Each row below holds a small network's activations on one input, seen along a few directions.
Each table varies a few parts of the input and shows all the possible inputs, shuffled.
Descriptions start from the smaller parts, as in this example, which fits no table here: one of 3 separate values, together with either a single point or one of 9 places around a ring or (one of 5 places around a ring, together with one of 6 places along a line).
Shared parts are said once, and a part with two or three values counts as separate values.

Other details of the inputs shift rows strongly along two fixed directions, in all tables alike. That doesn't count.

Rows:
r1: [46,-49,-173,166,-86,120,273,173,199,-24,77,-35]
r2: [472,261,408,12,89,-120,7,-76,125,-15,-253,-132]
r3: [135,-38,-144,220,7,15,60,421,-311,149,225,144]
r4: [137,279,40,208,-153,10,-63,12,-236,-17,92,45]
r5: [-187,-241,-87,-102,-2,-254,94,-465,260,-51,-277,-157]
r6: [142,195,-331,152,-31,-76,-298,508,-560,137,312,233]
r7: [52,160,289,259,135,-309,-210,-30,-310,32,-214,-289]
r8: [307,221,567,479,62,117,80,-200,-49,135,134,-97]
r9: [-304,-426,-404,-56,77,-132,74,356,-43,-261,407,118]
r10: [-35,212,231,-261,-63,78,124,-374,406,84,-419,-255]
r11: [-95,59,-671,-277,-234,-149,7,61,-209,24,199,224]
r12: [-57,-163,-106,144,159,-149,35,-170,208,9,-260,-241]
r13: [1,16,602,378,50,-149,-125,-269,-180,-118,-81,-180]
r14: [221,109,420,96,240,160,66,129,54,338,-262,-254]
r15: [-156,-94,-254,-508,-63,64,62,-242,258,138,-322,70]
r16: [47,40,-150,-39,-182,28,350,-602,413,96,-289,-107]
r17: [21,-42,235,331,155,-218,-20,314,-204,-66,26,-257]
r18: [47,175,95,-52,83,137,-217,212,-15,140,-54,28]
r19: [-471,-466,-409,-307,-161,-245,13,-153,-8,-266,320,348]
r20: [17,81,-319,-238,68,12,-410,536,-390,255,137,202]
r21: [-22,237,-164,-407,-86,-214,-439,461,-595,212,146,125]
r22: [0,-84,69,-117,103,335,346,-101,599,137,-357,-304]
r23: [-234,-151,-71,-112,-71,-237,109,-433,341,-176,-187,-239]
r24: [-231,-364,-347,-52,-29,-165,-163,-47,-145,-121,-41,124]
r25: [-111,17,37,150,-51,-281,-379,267,-506,-170,152,11]
r26: [-30,69,30,-198,-55,230,-30,-179,285,54,-308,-123]
r27: [-422,-402,-503,-222,-78,-130,-47,-32,20,-341,276,263]
r28: [-70,-24,-408,-410,-36,100,-138,125,-50,132,-133,111]
r29: [185,283,-53,156,-83,-15,-23,-13,-203,114,-87,-68]
r30: [-22,9,-181,87,-248,76,-164,168,-489,-76,499,409]
r31: [-54,-43,26,242,68,-244,-353,373,-402,-130,225,15]
r32: [221,303,535,43,132,96,-193,-112,-133,266,-355,-169]
r33: [-73,225,289,-257,-24,96,131,-406,406,25,-315,-210]
r34: [131,40,328,384,284,-251,62,169,-125,89,-227,-432]
r35: [276,229,140,373,58,-17,-150,186,-342,183,74,143]
r36: [-100,-128,-255,37,-22,239,507,-70,432,-94,72,17]
r37: [-122,-176,-706,-87,-173,139,43,159,116,-91,295,360]
r38: [66,144,597,426,260,-168,-71,-97,-52,-106,-14,-284]
r39: [175,390,612,132,207,189,-120,25,26,135,-130,-175]
r40: [251,169,222,-78,-84,-71,-257,409,-280,-326,326,275]
r41: [368,95,478,44,-19,-15,-177,179,-219,-236,222,230]
r42: [-143,50,-315,-184,-227,61,335,-425,326,-151,127,38]
r43: [-146,-210,-165,-250,-2,300,-100,107,122,57,151,340]
r44: [80,-148,305,391,222,-169,93,75,-12,62,-216,-286]
r45: [-93,99,-131,-44,-295,-55,-55,103,-483,-85,506,369]
r46: [56,135,369,-63,-5,165,-299,57,-284,108,89,76]
r47: [-125,-317,-413,12,-139,175,202,303,-39,-70,488,376]
r48: [40,-150,-512,4,4,167,414,54,301,77,-157,-96]
r49: [239,-10,100,-152,-55,37,124,-172,442,-222,-130,23]
r50: [81,252,75,38,-165,2,334,-565,378,23,-169,-271]
r51: [-190,-171,-202,-270,100,315,266,96,449,14,-28,-7]
r52: [-53,-335,22,168,155,-31,175,-416,444,25,-364,-207]
r53: [484,139,468,53,49,-106,-128,47,-111,-24,-80,44]
r54: [96,354,452,-22,64,142,-236,23,-172,61,-81,-144]
r55: [-162,-84,90,-373,-91,229,156,-443,341,34,-176,-35]
r56: [-365,-225,-191,-241,-72,-205,135,-382,316,-298,26,-45]
r57: [-283,-570,-155,53,82,58,355,-104,364,-202,49,-30]
r58: [73,209,41,263,-2,87,37,61,-61,-35,230,128]
r59: [-73,-135,-605,-87,-211,56,-43,63,-219,9,176,400]
r60: [90,73,499,114,139,265,117,81,124,181,-76,-143]
r61: [33,-28,524,431,159,-124,-134,-72,-200,-63,51,-125]
r62: [119,105,44,-84,136,64,-371,409,-382,268,95,199]
r63: [-178,-94,-463,-127,-214,172,199,-159,132,-184,210,263]
r64: [133,161,50,-89,202,72,-24,384,-90,292,-114,-190]
r65: [-235,-227,-400,-283,-41,-306,53,-296,218,-75,-237,-163]
Each input here is: one of 5 places along a line, together with either a single point or (one of 3 separate values, together with one of 4 places along a line).
- Changing only the place on the line of 5 turns r60 into r14. The same change can be made to r13. Which row results? => r24
- Changing only the place on the line of 5 turns r64 into r51. The same change can be made to r2. Which row results? => r40
- Change only the choice among 3 separate values in r6. List by row number the other rows that result. => r12, r20
- Change only the place on the line of 5 in r65. List by row number the other rows that result. => r5, r19, r23, r56
- Change only the choice among 3 separate values in r52. List by row number the other rows that result. => r35, r62

Rows:
r66: [103,-53,209,245,87,172,504,-587,683,-22,-384,-325]
r67: [180,178,602,131,159,82,104,-309,289,98,-367,-331]
r68: [-38,48,-51,-87,-96,-88,-376,443,-582,-49,450,337]
r69: [309,394,502,-22,110,145,-61,-46,49,296,-323,-278]
r70: [254,347,743,348,175,-189,-3,-294,-44,106,-404,-502]
r71: [-163,-330,-278,35,11,100,374,-294,469,-123,-136,-67]
r72: [1,145,-136,-13,-163,-252,-375,366,-685,-82,456,311]
r73: [-113,13,-128,21,-36,-301,-437,420,-700,-45,370,214]
r74: [179,286,490,150,87,-93,-233,233,-319,64,31,-133]
r75: [-122,-314,-701,-371,-90,407,321,-52,562,81,-60,232]
r76: [-44,-168,-304,-19,-60,50,-56,365,-181,-98,357,320]
r77: [67,156,437,203,204,-238,-110,-20,-102,61,-276,-364]
r78: [-99,-223,-333,-38,-78,126,128,143,92,-113,243,218]
r79: [-190,-237,-685,-531,-177,332,284,-273,561,72,-142,223]
r80: [-322,-531,-638,-117,5,89,287,-146,469,-139,-48,101]
r81: [67,248,285,74,-82,-96,-232,155,-376,-16,225,58]
r82: [147,203,380,135,75,-74,12,-214,60,53,-228,-229]
r83: [-216,-162,-395,-144,-132,-173,-130,110,-246,-145,235,214]
- What is each input in this table made of? => one of 3 separate values, together with either a single point or one of 5 places along a line
- Changing only the choice among 3 separate values turns r70 into r71. The same change can be made to r74. Which row results? => r78
- Change only the choice among 3 separate values in r72. List by row number the other rows that result. => r66, r82
